[[-464, 583, -310, -350, -306],
 [204, -631, 128, 110, 73]] gives 128

[7137, 8443, 6344, 1883] gives 8443

[[4320, 9212, 7859, 7828, 6075, 3232, 5222],
 [4247, 9164, 7852, 7742, 6093, 3318, 5221],
 [4181, 8800, 5854, 5936, 6532, 3941, 3706]] gives 6532

[[4, 6, 6, 3, 5, 3, 6],
 [6, 3, 2, 7, 5, 4, 7]] gives 5

[6, 3, 1, 5, 7] gives 1

[[5240, 6917, 4808, 1570],
 [4624, 4705, 2719, 7332],
 [4443, 3118, 4212, 8088]] gives 3118

[[222, 71, 143, 88, 198, 223, 91],
 [214, 46, 121, 167, 84, 223, 108],
 [37, 194, 125, 103, 190, 27, 128]] gives 190
---
-0.23   0.05   0.06  -0.04   0.06
 0.08  -0.09  -0.02   0.20  -0.08
 0.09   0.00  -0.06   0.04  -0.03
result: 0.04

 129.0  -165.8   175.8    84.4  -129.1
 124.4  -182.7    59.6    61.5  -138.2
result: 61.5

 0.010   0.144  -0.051  -0.134 result: -0.051

 110.0    97.3   -37.8  -172.5  -193.7   104.5  -163.4 result: 104.5

 0.094  -0.128  -0.046   0.130 result: -0.046

-14.5   16.5  -18.0   19.4    8.8   -3.6 result: 8.8

-2.29  -0.01   1.02  -0.23   1.20  -0.64   1.96
 0.93   1.96  -1.98  -0.57  -1.40  -1.73  -0.87
result: -1.73

-0.03  -0.19  -0.16   0.01   0.16   0.11 result: 0.16

 0.07  -0.12   0.17   0.15  -0.08  -0.12 result: -0.08

 -22.9    38.7    46.8  -125.5   129.8    25.8 result: 129.8
---
Q: [-5.83  1.67 -1.50 -3.91 -0.53  3.88 -2.40]
A: 3.88
Q: [-0.41  5.19 -1.61 -3.67]
A: -1.61
Q: [ 0.85  3.17 -3.61 -4.72  2.66  0.06 -3.45]
A: 0.06
Q: [ 5.76  3.65 -5.17 -1.57]
A: -5.17
Q: [-1.69  5.20  3.60  0.87  2.74 -1.85]
A: 2.74
Q: [-0.79  3.77 -1.14  1.08  5.65 -2.16]
A: 5.65
Q: [-2.81 -2.99 -3.58  5.74]
A: -3.58
---
[[39 38 48 65 56 23 39 48 41 36 69 58]
 [47 33 37 53 56 17 52 50 37 23 72 57]
 [43 42 37 60 52 17 56 61 39 31 54 48]
 [41 20 51 66 51 17 45 55 36 38 70 53]
 [37 44 40 60 59 17 54 54 32 35 69 43]
 [51 30 30 66 50 16 34 45 40 38 75 42]
 [44 40 49 59 58 10 50 56 39 29 66 54]
 [46 39 53 48 58 15 52 65 24 29 62 52]]: 58

[[168  72 136 147 140 228  85 123 199 107]
 [217  10 124 127 112  83  84 145 216 103]
 [104 118  46 122  62 202 115 119 126 195]
 [108 132 117 231 109 146 101 195 123 169]
 [ 74 130 158 128  91 173  91 147 154 165]
 [157  38 151 163 104 202  47 128 134 146]
 [128  67 115  86  87 156 133  83 159 101]
 [ 96  94  49 101  51 110 146 112 178 132]
 [205  88 110 107  93 134  66 122 181  94]
 [173 137  72 138  18 151 104 180 169 143]]: 107

[[2403 3952 5445 5593 4270 3453]
 [5272 5410 7479 3881 5793 4840]
 [6273 4575 5457 5338 5311 4866]
 [6060 5922 7373 3610 5796 5484]
 [7721 7076 6342 3276 6821 6631]
 [2894 4013 6953 4496 4410 3378]
 [5003 5063 5940 6418 4708 4849]
 [9519 7533 4796 6002 6979 7912]
 [5612 3987 5979 5338 5393 4512]
 [7818 6718 4840 6573 5738 6878]]: 3453

[[-33   3 -27   0  -7 -25 -21   2 -19  -2   9   0 -23 -24 -15]
 [-17  -3 -22   0  -4   2 -44 -31  22  -3  18  -3  -9  -6  -4]
 [ 14 -21   2 -17  -9   7 -18 -15   2  -6 -17 -12   3   9   0]
 [ -2 -23 -12 -16   6 -25 -16   2 -11   0  -7   5 -22 -17 -22]
 [ -8  -2   2  -9 -16 -16  26  16 -40 -13 -27 -15  -6 -10  -7]
 [ -1 -17  -6 -18 -11 -19  -6  15 -34  -5 -23  -8 -12  -7 -11]
 [-42  20 -26  15 -11  -7 -15 -20   4  -8  23  -6 -11 -21  -5]]: -15

[[-115 -142 -265  -77   30 -269  423 -114]
 [ 561   15 -256  181  -55 -569  222 -195]
 [-503 -101  173 -260 -171  400 -633   31]
 [-612 -189  -57 -290  -27  194   11    0]
 [ 543   31 -183  168  -88 -489   26 -179]
 [ 483  -25 -312  152  -12 -603  386 -199]
 [-694 -192   11 -324  -62  313 -163   17]]: -114

[[8591 7296 7189 6585 5174 4875 7180 6418 5586 8703 7443]
 [7040 6548 6156 5985 5325 5797 8078 7134 6094 7942 6682]
 [3980 7284 6008 4242 5965 6483 6924 6848 5772 4172 2899]
 [7891 3868 6138 8229 6668 4822 2253 3268 5683 6523 9737]
 [5858 5879 5936 6027 6034 5660 5269 5456 5728 5456 5749]
 [6345 5008 5775 6583 6175 5756 5015 5227 6040 6256 7072]]: 7443
---
[1.59, 2.91, 2.70, 2.76, 0.05, 4.55] ans = 2.91

[[-4.51, 0.95, 0.88, 0.84, -0.27],
 [-3.26, 1.42, 1.36, 1.32, -1.34]] ans = 0.95

[-3.71, -0.78, -3.60, 0.72, 2.94, -5.91, -0.57] ans = -0.78

[[0.97, -0.44, -0.32, 0.94, 0.74],
 [0.65, -0.37, -0.16, 0.63, 0.60],
 [4.53, -0.95, -0.83, 4.39, 3.29]] ans = -0.44

[-1.91, -4.28, 1.66, 4.55, 5.55, 4.24] ans = -4.28

[[1.91, 0.54, 2.83, -3.16, 1.32],
 [-4.40, -0.78, -4.56, 3.17, -3.71]] ans = 0.54

[6.16, 0.27, -0.44, 0.47] ans = 0.27

[-4.86, 0.88, 0.56, -3.27] ans = 0.88

[-6.00, 4.77, 5.41, 5.31, 5.73] ans = 4.77

[-4.57, -2.78, -4.00, -3.27, 5.43, -1.64] ans = -2.78
---
[ 1.17  4.43  4.08 -1.43  1.04  2.51  2.18] -> 4.08

[[ 1.83 -2.88 -4.40  4.83]
 [ 2.17  3.08 -1.02  1.54]] -> -1.02

[ 6.08 -0.14 -2.00 -5.61] -> -2.00

[[ 0.43 -1.36 -0.34 -1.98  0.12 -1.16  2.24]
 [-1.59  0.76  1.08  0.92 -0.11  0.67  0.86]
 [ 0.59  2.63  1.38  0.15  0.08 -1.29 -4.36]] -> 1.38

[-5.38  3.57  4.41 -0.41  1.87 -3.92] -> 4.41

[ 3.39 -0.92  2.32  4.88  0.13] -> 2.32
---
[[ 1.61 -1.91 -1.18 -1.22  1.81  5.70]
 [ 1.81  5.36 -0.02  0.68 -0.89 -1.58]]	1.61, -1.58

[[ 0.21  0.60 -2.11 -2.73]
 [-5.35 -2.51 -0.48  3.00]]	0.21, 3.00

[[-0.75 -4.02 -1.49 -6.02]
 [ 2.55  2.99  1.85 -0.65]
 [-0.01 -3.11 -1.45 -3.90]]	-0.75, -3.90

[[-2.76  5.19  3.84  2.55  5.17]
 [ 2.77 -2.92 -4.50 -4.72 -2.46]
 [-3.21  0.94  5.36  3.72  1.72]]	-2.76, 1.72

[ 1.17 -1.64  3.89 -5.49]	1.17, -5.49

[[ 0.05  3.56 -1.74 -1.74 -0.09 -0.59  1.86]
 [ 0.02 -2.55 -2.36 -2.09  5.39  5.38  0.99]
 [-4.20  0.30 -4.45 -2.50  3.80  3.38 -1.48]]	0.05, -1.48

[ 4.17 -2.34 -4.98 -2.66 -0.32]	4.17, -0.32
---
Q:
[[-4.09 -4.06 -0.44 -4.28  1.41]
 [-1.14  4.11  2.77  3.37 -4.45]
 [ 0.66 -2.60 -3.93  0.47  4.08]]
A: 4.11

Q:
[[-0.81 -2.53 -0.94 -5.39  1.97 -1.81  5.03]
 [-0.53 -1.52 -0.96 -5.76  2.01 -1.21  5.16]
 [ 0.68  3.44  0.35 -0.15 -1.00  2.14 -2.31]]
A: 5.16

Q:
[[-0.64 -1.64  1.95  1.97  3.42  1.28]
 [-2.32 -0.34  0.45 -0.03 -2.40 -0.28]
 [ 2.78  1.06 -4.15  4.34 -2.07  1.19]]
A: 4.34

Q: [-5.77  1.59  2.57 -1.25]
A: 2.57

Q:
[[ 1.91  1.06  0.58  3.78 -4.89 -0.19  1.13]
 [-2.10 -0.06  0.60  2.72 -2.36 -4.18 -1.94]
 [-3.11  0.50 -1.40  1.23 -2.29  1.73  0.76]]
A: 3.78

Q: [-2.02  2.68  0.10  4.53 -1.61  4.07 -2.21]
A: 4.53

Q: [ 0.99 -4.00 -5.77  0.39]
A: 0.99

Q: [-0.25  4.53  1.11 -1.11  1.97]
A: 4.53

Q: [-5.86 -3.05  1.56  3.05]
A: 3.05
